Each row below is a small network's average activation on inputs in which a field has the value named, seen along a few directions.
Related values have similar rows: they may be neighbours, one step apart, or belong to one group.
In the rows, zero is written as 500.
Random noise pushes rows far along 14 fixed directions. That doesn't count. These rows show it; they differ only by the noise:
424; 423; 366; 361; 383; 520; 520; 460; 434; 290; 665; 538; 423; 492; 538; 581; 506; 533; 524; 533; 532; 491; 610; 524
527; 480; 609; 437; 428; 506; 577; 504; 540; 484; 481; 550; 482; 421; 473; 417; 496; 662; 542; 489; 516; 431; 455; 611
464; 446; 480; 355; 456; 597; 564; 502; 434; 413; 709; 471; 612; 582; 477; 651; 561; 385; 558; 487; 482; 515; 622; 690
432; 638; 469; 514; 520; 423; 479; 586; 449; 471; 416; 398; 571; 471; 477; 591; 493; 576; 531; 549; 546; 487; 619; 526
631; 300; 593; 442; 454; 697; 498; 458; 618; 483; 641; 608; 541; 404; 514; 464; 591; 506; 409; 590; 709; 622; 562; 533
517; 518; 545; 487; 555; 501; 510; 510; 365; 525; 533; 420; 601; 463; 455; 572; 478; 499; 628; 461; 535; 393; 561; 545
498; 577; 331; 491; 480; 331; 354; 518; 482; 561; 298; 687; 493; 549; 581; 453; 487; 412; 461; 479; 582; 475; 433; 426
484; 650; 541; 257; 411; 606; 547; 449; 416; 490; 421; 611; 469; 510; 665; 453; 536; 507; 416; 644; 422; 442; 503; 634
397; 660; 529; 420; 524; 474; 583; 596; 552; 626; 452; 647; 557; 496; 608; 407; 488; 563; 460; 594; 487; 552; 560; 650
496; 530; 458; 585; 420; 559; 439; 368; 425; 393; 546; 372; 437; 491; 460; 467; 518; 606; 421; 443; 313; 443; 459; 423
373; 547; 449; 487; 394; 372; 543; 429; 529; 406; 331; 511; 480; 494; 458; 529; 472; 660; 563; 441; 366; 385; 512; 502
418; 397; 418; 407; 487; 596; 625; 482; 536; 540; 556; 672; 549; 614; 505; 544; 524; 332; 524; 422; 385; 522; 471; 555
442; 366; 665; 604; 511; 305; 531; 397; 650; 659; 338; 524; 702; 529; 631; 449; 580; 623; 486; 531; 525; 554; 262; 583
351; 510; 320; 496; 378; 234; 615; 548; 578; 464; 137; 602; 525; 496; 346; 480; 426; 526; 552; 265; 368; 275; 221; 489
474; 508; 464; 511; 512; 734; 636; 409; 477; 600; 434; 679; 460; 487; 598; 490; 527; 666; 471; 656; 495; 594; 526; 393
445; 453; 447; 504; 429; 492; 453; 396; 523; 390; 333; 498; 415; 665; 559; 679; 583; 538; 555; 550; 413; 572; 530; 394


KERU, 13 values:
zomid: 367; 537; 608; 499; 455; 468; 642; 287; 413; 559; 430; 432; 633; 484; 568; 551; 517; 641; 528; 544; 341; 394; 457; 584
medu: 515; 587; 452; 509; 607; 342; 344; 742; 629; 513; 418; 416; 481; 569; 502; 490; 484; 199; 389; 515; 561; 637; 518; 471
zudum: 427; 585; 550; 611; 584; 462; 438; 528; 604; 475; 685; 288; 507; 594; 447; 572; 479; 465; 512; 471; 304; 611; 735; 579
vun: 505; 596; 483; 407; 490; 644; 627; 438; 328; 487; 785; 438; 620; 439; 463; 578; 501; 546; 524; 552; 540; 476; 598; 730
surid: 531; 418; 410; 439; 437; 389; 477; 544; 494; 377; 562; 620; 248; 547; 549; 389; 404; 503; 594; 438; 508; 446; 426; 411
rur: 442; 552; 423; 563; 442; 339; 493; 506; 504; 499; 274; 417; 633; 510; 479; 531; 547; 441; 372; 469; 496; 441; 300; 499
dedan: 415; 579; 658; 382; 445; 538; 595; 316; 432; 460; 373; 417; 493; 442; 623; 562; 554; 648; 474; 681; 418; 423; 529; 561
reb: 576; 470; 542; 637; 647; 454; 349; 585; 473; 518; 433; 401; 370; 555; 508; 486; 459; 345; 500; 452; 535; 512; 463; 251
zuvit: 612; 611; 628; 433; 546; 499; 426; 578; 421; 587; 500; 442; 489; 433; 588; 421; 531; 480; 373; 646; 646; 531; 398; 587
zap: 462; 427; 463; 525; 621; 552; 805; 533; 440; 723; 523; 605; 616; 477; 528; 489; 407; 585; 654; 528; 577; 482; 319; 503
vovid: 589; 478; 602; 472; 453; 523; 523; 522; 618; 491; 396; 673; 318; 523; 484; 435; 478; 682; 651; 544; 542; 518; 567; 459
dat: 328; 479; 334; 601; 508; 423; 566; 473; 548; 409; 655; 489; 319; 407; 499; 426; 377; 632; 453; 486; 410; 549; 527; 373
sinek: 449; 463; 587; 389; 475; 398; 548; 544; 645; 395; 449; 466; 464; 410; 491; 476; 417; 490; 546; 494; 479; 423; 567; 494
KERU is arranged as a ring.
A walk along KERU starts at dedan and steps to its neighbour zuvit. Put medu, vun, surid, zap in the order it reaches them. -> vun, medu, zap, surid
List every value one step from rur, in the order listed. -> zomid, reb
How many steps from neighbour to neighbour lead from vovid to zudum, at the fewest? -> 5

GOMOP, 14 values:
vib: 459; 614; 554; 571; 575; 510; 381; 379; 303; 600; 672; 375; 651; 509; 541; 522; 513; 439; 457; 482; 377; 433; 588; 576
nepav: 538; 463; 384; 296; 490; 751; 533; 225; 448; 630; 819; 882; 558; 512; 681; 439; 473; 332; 511; 583; 470; 528; 778; 565
savuk: 575; 621; 329; 661; 658; 424; 534; 585; 247; 843; 325; 640; 792; 615; 365; 523; 421; 330; 686; 280; 589; 328; 333; 454
lag: 708; 447; 515; 530; 579; 408; 469; 709; 216; 645; 663; 620; 378; 683; 485; 576; 496; 555; 891; 401; 785; 525; 308; 668
norot: 362; 434; 508; 297; 303; 486; 611; 88; 369; 361; 407; 495; 669; 532; 689; 618; 563; 598; 475; 581; 324; 285; 488; 540
ruf: 371; 368; 766; 603; 425; 346; 436; 395; 819; 266; 442; 262; 492; 189; 406; 419; 508; 753; 378; 481; 374; 469; 665; 506
tar: 321; 441; 522; 482; 615; 481; 734; 515; 316; 684; 674; 569; 445; 656; 780; 416; 479; 522; 627; 531; 314; 519; 182; 570
mito: 369; 584; 250; 335; 388; 550; 496; 543; 424; 337; 672; 552; 651; 475; 507; 532; 483; 308; 353; 500; 547; 458; 654; 568
fet: 363; 462; 340; 643; 372; 511; 611; 677; 903; 480; 436; 618; 451; 507; 315; 385; 583; 536; 173; 387; 420; 726; 365; 566
vas: 675; 627; 302; 451; 391; 651; 356; 468; 452; 378; 381; 420; 467; 286; 359; 452; 522; 497; 176; 608; 714; 501; 528; 370
kozu: 781; 600; 661; 298; 556; 640; 512; 637; 446; 618; 112; 688; 157; 412; 502; 276; 417; 483; 524; 562; 652; 404; 221; 354
tinom: 646; 279; 405; 489; 464; 738; 522; 313; 681; 590; 394; 789; 488; 629; 560; 486; 581; 340; 401; 552; 476; 615; 375; 409
leb: 251; 608; 475; 453; 577; 309; 496; 508; 426; 391; 334; 247; 711; 415; 413; 626; 387; 257; 530; 366; 230; 188; 724; 387
bepez: 454; 681; 753; 401; 631; 576; 550; 496; 471; 520; 466; 366; 248; 510; 755; 487; 434; 497; 565; 686; 239; 488; 545; 381
GOMOP is arranged as a tree with 4 forks.
List every value one step from kozu, in the order listed. -> vas
List every value one step from ruf, in the order listed. -> lag
List every value one step from leb, in the order listed. -> savuk
List every value one step from tinom, in the order listed. -> nepav

VELE, 13 values:
tebu: 382; 642; 424; 472; 369; 321; 322; 591; 504; 277; 491; 300; 437; 435; 549; 390; 527; 384; 211; 460; 330; 371; 439; 492
luzun: 699; 525; 646; 587; 641; 540; 316; 438; 332; 623; 703; 379; 417; 777; 641; 505; 500; 403; 754; 467; 365; 532; 539; 506
ruke: 536; 644; 524; 731; 506; 452; 401; 338; 416; 539; 511; 284; 579; 493; 443; 473; 493; 685; 488; 484; 372; 477; 484; 415
reli: 289; 509; 537; 188; 430; 435; 647; 394; 332; 305; 359; 534; 479; 540; 733; 726; 486; 628; 673; 749; 523; 399; 698; 533
safil: 248; 398; 394; 464; 482; 489; 797; 474; 433; 589; 667; 727; 593; 547; 541; 522; 453; 681; 724; 457; 468; 521; 493; 646
sog: 422; 322; 631; 225; 551; 560; 760; 547; 631; 523; 343; 801; 196; 395; 712; 481; 449; 575; 581; 722; 618; 533; 470; 462
pumem: 428; 542; 691; 406; 645; 420; 686; 765; 542; 475; 516; 354; 496; 331; 236; 485; 309; 443; 771; 301; 449; 247; 666; 521
tefe: 603; 371; 726; 503; 404; 447; 308; 399; 814; 324; 561; 377; 340; 614; 513; 401; 579; 359; 393; 403; 193; 594; 599; 500
fila: 633; 641; 479; 309; 307; 647; 487; 663; 489; 288; 523; 526; 228; 540; 388; 600; 509; 561; 564; 546; 522; 515; 592; 699
gezi: 401; 379; 658; 419; 690; 335; 651; 575; 378; 478; 253; 373; 354; 459; 420; 521; 324; 273; 788; 253; 289; 164; 264; 272
nup: 407; 673; 420; 631; 525; 355; 415; 795; 621; 370; 480; 373; 122; 512; 327; 453; 392; 655; 510; 448; 468; 602; 633; 384
nos: 484; 720; 790; 420; 489; 756; 849; 632; 552; 715; 311; 513; 683; 393; 335; 399; 493; 684; 502; 437; 320; 337; 444; 796
kudiz: 335; 282; 613; 626; 624; 568; 639; 311; 612; 603; 748; 449; 570; 583; 501; 477; 480; 404; 564; 290; 70; 521; 386; 542
VELE is arranged as a star with 3 arms.
List every value one step from tefe, in the order listed. -> luzun, ruke
List every value one step from gezi, in the order listed. -> reli, pumem, nup
List every value one step from kudiz, in the order listed. -> sog, fila

KEFUR, 14 values:
vuv: 688; 374; 647; 589; 530; 625; 404; 497; 620; 471; 527; 336; 644; 410; 346; 657; 640; 426; 460; 477; 697; 614; 637; 541
kep: 340; 413; 370; 570; 469; 267; 456; 515; 715; 471; 430; 546; 588; 397; 560; 530; 525; 474; 317; 555; 549; 568; 469; 460
kib: 584; 357; 691; 581; 454; 507; 365; 287; 629; 465; 370; 446; 449; 320; 605; 362; 523; 590; 334; 582; 531; 466; 366; 311
baled: 354; 244; 401; 476; 552; 459; 573; 295; 564; 361; 604; 556; 413; 386; 513; 576; 395; 566; 609; 530; 523; 488; 778; 250
nuzi: 339; 293; 523; 521; 507; 378; 549; 420; 566; 385; 748; 546; 287; 499; 546; 481; 409; 598; 698; 393; 359; 496; 586; 463
vimuk: 786; 627; 415; 692; 397; 759; 393; 716; 630; 478; 578; 516; 290; 548; 40; 314; 519; 516; 398; 142; 445; 530; 485; 481
fedu: 363; 456; 571; 411; 487; 520; 581; 496; 603; 503; 516; 435; 582; 456; 546; 547; 553; 504; 424; 649; 556; 598; 505; 622
dero: 382; 451; 544; 565; 554; 380; 485; 566; 594; 520; 532; 544; 557; 437; 516; 444; 461; 559; 492; 494; 557; 558; 660; 476
tirov: 536; 582; 403; 617; 332; 356; 345; 444; 765; 437; 221; 553; 635; 601; 509; 579; 613; 660; 420; 620; 638; 684; 607; 537
tibeg: 571; 641; 497; 669; 554; 652; 416; 438; 469; 543; 430; 495; 375; 673; 541; 565; 525; 623; 571; 584; 388; 661; 628; 321
tol: 615; 545; 353; 509; 448; 515; 340; 566; 488; 454; 709; 489; 462; 586; 496; 422; 548; 298; 358; 451; 521; 559; 416; 490
zabov: 479; 446; 457; 438; 475; 616; 524; 443; 377; 476; 531; 501; 547; 536; 622; 556; 585; 461; 412; 633; 522; 540; 513; 532
buko: 642; 503; 548; 715; 504; 542; 380; 438; 453; 581; 563; 484; 646; 485; 222; 463; 517; 578; 564; 290; 519; 476; 579; 481
bof: 587; 530; 505; 462; 461; 475; 348; 474; 602; 459; 480; 505; 371; 624; 632; 423; 533; 444; 337; 600; 465; 651; 478; 457
KEFUR is arranged as a tree with 4 forks.
List every value one step from baled, in the order listed. -> bof
List every value one step from kep, in the order listed. -> nuzi
List every value one step from zabov, in the order listed. -> dero
List every value one step from tirov, in the order listed. -> tibeg
